A small network was shown many inputs. Here are its activations along a few directions, one row for each input.
Each table varies a few parts of the input and shows all the possible inputs, shuffled.
Descriptions start from the smaller parts, as in this example, which fits no table here: one of 8 places around a ring, together with either a single point or one of 11 places along a line or (one of 3 separate values, together with one of 4 places along a line).
Shared parts are said once, and a part with two or three values counts as separate values.
(in the rows, 128 means zero)

Other details of the inputs vary at random and push rows far along two fixed directions, the same in every table; ignore that.

Table:
x1: [203 196  43 226 110  54 150 126 250 102 118]
x2: [ 75 102 146 120 148 167 110 129  33 144  98]
x3: [125 175  35 161 136 211 232  84 191 186  91]
x4: [151 139  64 160 125  98  82 151 240 133 139]
x5: [184 161  66 165 134  62 133 179 178  94 179]
x6: [113  59 208  69  90 111 104  75  25 140 127]
x7: [100  96 233  46 114  79 126 143  10 149  96]
x8: [138  94 108 146 151  50 102 122 120 106 150]
x9: [221  97  63 184 115  69  65 116 185  59 247]
x10: [212 109 141 163 124  55  36 138 189  35 154]
x11: [192  91 216 142 136  87  53 137 154  17 202]
x12: [ 71 189  69 152 126 192 213 137 233 189  96]
x13: [133 129  45 204 186 118 157 151 236  81 154]
x14: [ 78 166 137 121 126 184 176 171  67 185  39]
x15: [ 91 217  99 114  71 177 238  95 108 169  62]
x16: [165  45 186 136 118 137  13 116  57  88 183]
x17: [113 116 154  89 136 107 127 169 106 125  70]
x18: [ 61 162 133  84  86 139 176 106 109 229  75]
x19: [ 68 125  78 121 151 146 171 124 128 148  48]
x20: [124 101 184 117 113 141  25 147  85 146 173]
x21: [137 151 195  92 127 166 150  93  86 128 116]
x22: [106  46 225  78 123 169 107  98  66  95 160]
x23: [115 132  71 135 138 108 148 121 110 117 159]
x24: [137 137 166  91 167 136 152 153  98 140 128]
x25: [ 50 179 117  64  76 183 194 106  86 223 106]
x26: [110 111 135 103 183 148 143 109  89 134 143]
x27: [107 159 115 143 155 147 203 179 182 127  93]
x28: [115 139 156  85 138 165 121 113 125 179 162]
x29: [157  27 186  94 119 102  26 107  89  71 160]
x30: [189 188  67 235 117 130 109 145 206 100 114]
Each input here is: one of 5 separate values, together with either a single point or one of 5 places around a ring.
Changing only the choice among 5 separate values turns x29 into x10. The same change can be made to x6. Which row results?
Answer: x1
Which other rows agree with x19 in the choice among 5 separate values? List them by row number.
Answer: x2, x8, x13, x23, x26
Which other rows does x17 become when the place on the ring of 5 takes its other values? List them by row number.
Answer: x5, x7, x24, x27

Table:
x31: [154  96 170 156 143 103  74 187 119  64 171]
x32: [161 108 171 132 139  71  91 146 128 113 218]
x33: [ 51 166 104 118 156 155 170 138 142 195  82]
x34: [128 191 113 112 128 167 210 116 116 164  87]
x35: [ 82  92 205  84 162 142 114 120  94 115  86]
x36: [ 73 198 132 109 100 150 185 150 149 150  57]
x37: [132 117  56 176 165 114 161 160 174  95 153]
x38: [157 103 189 118 148  72  74 124 164  68 157]
x39: [ 96  99 177  72 117 122 163 126  58 113 148]
x40: [143 138 183  70 113 139 120  99  51 140 121]
x41: [139 127  46 184 159 113 147 135 161  93 149]
x42: [119  86 203  76 101 121 130 108  94 138  96]
x43: [170 145  78 171 183 134 155 174 185 113 140]
x44: [107 144  92 105 141 176 185 150 131 189  56]
x45: [185  89 165 134 110  74  63  99 139  86 152]
x46: [111 114 196  77  72 121 116 149  77 137 101]
x47: [ 98 196 120  82 140 157 199 134 151 168  69]
x48: [ 89 111 196  93  78 223  98 110  82 130 156]
x49: [140 118  28 172 133 103 120 127 170 114 131]
x50: [157 170 106 180 112 107 155 174 189  98 140]
x51: [ 88 164  93 141  92 169 156 139 113 168  43]
x52: [164 181  96 187 105 107 141 149 176  96 137]
x53: [149 160  76 150 189 123 127 168 208 113 120]
x54: [ 84 164  85 147 130 161 161 104 105 202  89]
x55: [136 100 147  99 140  60  81 137 142  64 188]
x56: [112 169  98 128 159 187 197 129 107 163  75]
x57: [ 92  88 143  95 126 137 114  99  34 120 122]
x58: [ 96  94 183  93 102 142 101 164  66 136  89]
x59: [176 154  93 186 120 105 133  94 192 107 119]
x60: [169  78 166 162 167 103  75 119 121  65 160]
x61: [133 126 204  63 135 143 156 138  65 133 135]
x62: [166  52 161 140 149  91  63 139 144  88 144]
x63: [149 159  82 203 136 126 127 164 167  95 124]
x64: [147  86 157 148 170  90  75 161 119 111 206]
x65: [111 131 179  91 100 118 107  90  54 168 144]
x66: [103 156 140 131 125 160 224 113 144 151  72]
x67: [154 139  44 155 102  85 134 113 180 114 142]
x68: [112  91 185 113 135 149 107  86  58 123  91]
x69: [ 62 134  70 111 101 238 197  77 142 165 133]
x70: [ 81 162  97 147 146 164 181 119 108 192 100]
x71: [190  91 133 122 151  99  45 139 113 100 161]
x72: [ 69 116  69 113 123 155 191 136 123 168  70]
x73: [193 167  65 149 119 102 127 127 190 134 130]
x74: [104 109 167  80 111 122 147 102  46 111 144]
x75: [156 171  83 179 132  94 142 123 178 142 171]
x76: [187 151  76 139 128 100 142 154 205 137 131]
x77: [178 130 163 147  90  80  56 132 113  74 168]
x78: [174 152  64 159 138 204 129 112 221 131 186]
x79: [109 119 174  77  90 111 101  97  64 178 136]
x80: [ 85 136  83  97  92 135 205 122 132 168  82]
x81: [181 157  57 178 161 129 120 133 170 122 127]
x82: [177 118 158 135  80  73  48 140 123  85 159]
x83: [ 89  84 170  84 129 128 101 137  68 181 126]
x84: [ 91 157 105 107  97 134 186 125 141 215  92]
x85: [ 80 132 199  62 127 110 115 122  89 161 140]
x86: [152 120  98 195 173 126 154 145 198  99 122]
x87: [164 108 149 162 120  98  41 147 103  73 157]
x88: [105 111 157  79  95 119 128  87  44 121 133]
x89: [110  79 180 100 124 143 101  94  68 134  83]
x90: [111 131  54 155 170 103 134 154 197  95 134]
x91: [134 144  63 175 122 183 116 100 221 164 211]
x92: [ 82 153  79 134 119 155 156 112 116 213  79]
x93: [123 113 209 100 120 135 140  88  69 115 113]
x94: [135 109 169 135 149  90  44 182 140  64 152]
x95: [164  65 170 144 132 166  60  80 166  80 208]
What is each input in this table made of?
Answer: one of 5 separate values, together with either a single point or (one of 2 separate values, together with one of 6 places around a ring)
Changing only the choice among 5 separate values turns x59 into x65. The same change can be made to x86. Which row results?
Answer: x64
Which other rows agree with x63 in the choice among 5 separate values? List them by row number.
Answer: x31, x36, x46, x48, x50, x51, x52, x58, x77, x82, x87, x94
A walk changes only the place on the ring of 6. It starts at x34 and steps to x61. List the rest of the walk in order.
Answer: x47, x76, x73, x40
Which other rows does x90 become when the choice among 2 separate values takes its other values? List them by row number.
Answer: x55
Which other rows does x91 become when the choice among 5 separate values takes its other values? List them by row number.
Answer: x48, x69, x78, x95
A walk changes only the place on the ring of 6. It starts at x57 and steps to x49. List the rest of the walk in order.
Answer: x72, x90, x37, x41

Table:
x96: [ 89 120 150  94  91 152 132 100  51 167 108]
x97: [121  94 178 105 144 158 129 127 111 124 150]
x98: [192 147 119 205 166  51  92 194 201  49 157]
x99: [146  92 126 157 123 129  85 116 123  96 140]
x100: [144  90 118 133 134  90  61 131 113 112 189]
x101: [164 132 106 148 146 102 103 142 185 119 206]
x102: [128 193  58 165  92 159 191 103 171 176  94]
x103: [ 60  98 176  68 148 186 146 114  61 151 107]
x104: [130 107 173  87 102  81 131 144  94  89 131]
x105: [193 141 125 148 124  89  80 122 180  95 209]
x106: [138  80 184  84 154  90 124 138  33 112 117]
x107: [116 200  69 155 121 150 179 180 190 178  36]
x108: [ 85 181  74 133 111 115 197 112 167 190  33]
x109: [ 99 121 125 100 142 137 126 130 108 154 155]
x110: [142 175  81 167 125 175 191 113 208 138 105]
x111: [ 62  90 165  80 133 181 125 106  45 144  92]
x112: [167 113 148 146 120 131  84 104 134  84 148]
What is each input in this table made of?
Answer: either one of 5 separate values or (one of 2 separate values, together with one of 6 places around a ring)
Which other rows does x105 become when the choice among 2 separate values takes its other values? List them by row number.
Answer: x110

Table:
x113: [147 126 148 133 146 134 137 143 145  93 133]
x114: [ 49 141 210  51 111 235 190 105  54 177  51]
x115: [ 76 105 216  23  49 134 130  54  22 144  90]
x116: [ 96 178 114 133  43 169 182 118 116 179 108]
x117: [137 159 106 146 140 121 174 153 166 114  97]
x118: [129  73 142 118 149 117  86 119  92 108 181]
x119: [134 140  94 166 139 153 162 127 157 111  94]
x120: [139 105 185 100 139 139  87 136 130 110 180]
x121: [140 127 140 122 148 123 137 147 150 111 159]
x122: [119 132  83 170 131 176 136 111 162 139 111]
x123: [123  77 148 116 138 143  68 110 104 123 181]
x124: [134 115 113 152 126  99  94 139 120 125 105]
x125: [127 103  96 136 145  99 118 131 121 122 152]
x126: [125 133  72 167 137 123 156 131 144 126  97]
x127: [189  94 168 104 104 105  88  91 109 145 175]
x128: [126 124 114 119 149  92 129 143 134 124 163]
x129: [135 144  90 162 136 125 162 138 152 111  83]
x130: [ 99 207 144 136 107 163 204  85 116 176  75]
x131: [144 106 176  97 143  85 107 155 111  98 166]
x132: [143 116 180  99 131  75  83 164 117 116 149]
x133: [170 158  98 123 113 124  99 121 111 124 157]
x134: [132 100 115 153 142 137 119 119 120 107 132]
x135: [125 133 118 122 137  83 104 151 140 142 145]
x136: [126 113 100 138 133  89  93 140 126 141 133]
x137: [112 149  85 141 143 160 146 124 180 156 151]
x138: [118 146  78 143 152 134 165 133 169 142 149]
x139: [147 140 146 132 129  97 113 161 144 113 107]
x140: [137 116 138 147 131 165 106 117 143 105 122]
x141: [135 154  94 165 123 115 136 146 157 130  67]
What is each input in this table made of?
Answer: either one of 5 separate values or (one of 4 places along a line, together with one of 6 places around a ring)
What sort of input is x138?
Answer: one of 4 places along a line, together with one of 6 places around a ring

Table:
x142: [ 66 108 210  48 123 191 154 101  36 162 116]
x143: [161 159  76 173 127  90 138 144 192 113 120]
x144: [120 149  97 138 108 149 150 112 147 159 124]
x145: [152 123 147 140 149 100 106 160 149  94 141]
x146: [146 138  53 178 151 113 129 141 194 127 142]
x147: [176  60 186 138 137 114  31 116 102  55 187]
x148: [ 89 146 161  82 101 183 175  96  86 173 103]
x149: [149 146  75 173 153 100 142 156 193 110 121]
x150: [125 162 134 126 114 131 158 139 137 139  88]
x151: [129 105 166 100 114 101  97 123  74 118 135]
x152: [ 79 157  87 123 128 186 192 116 137 180  91]
x153: [111 130 105 129 140 127 148 137 124 138 107]
x154: [161  79 168 115 121  81  44 122  94  95 189]
What is each input in this table made of?
Answer: either a single point or (one of 2 separate values, together with one of 6 places along a line)
Which other rows does x148 become when the choice among 2 separate values takes its other values? List them by row number.
Answer: x142
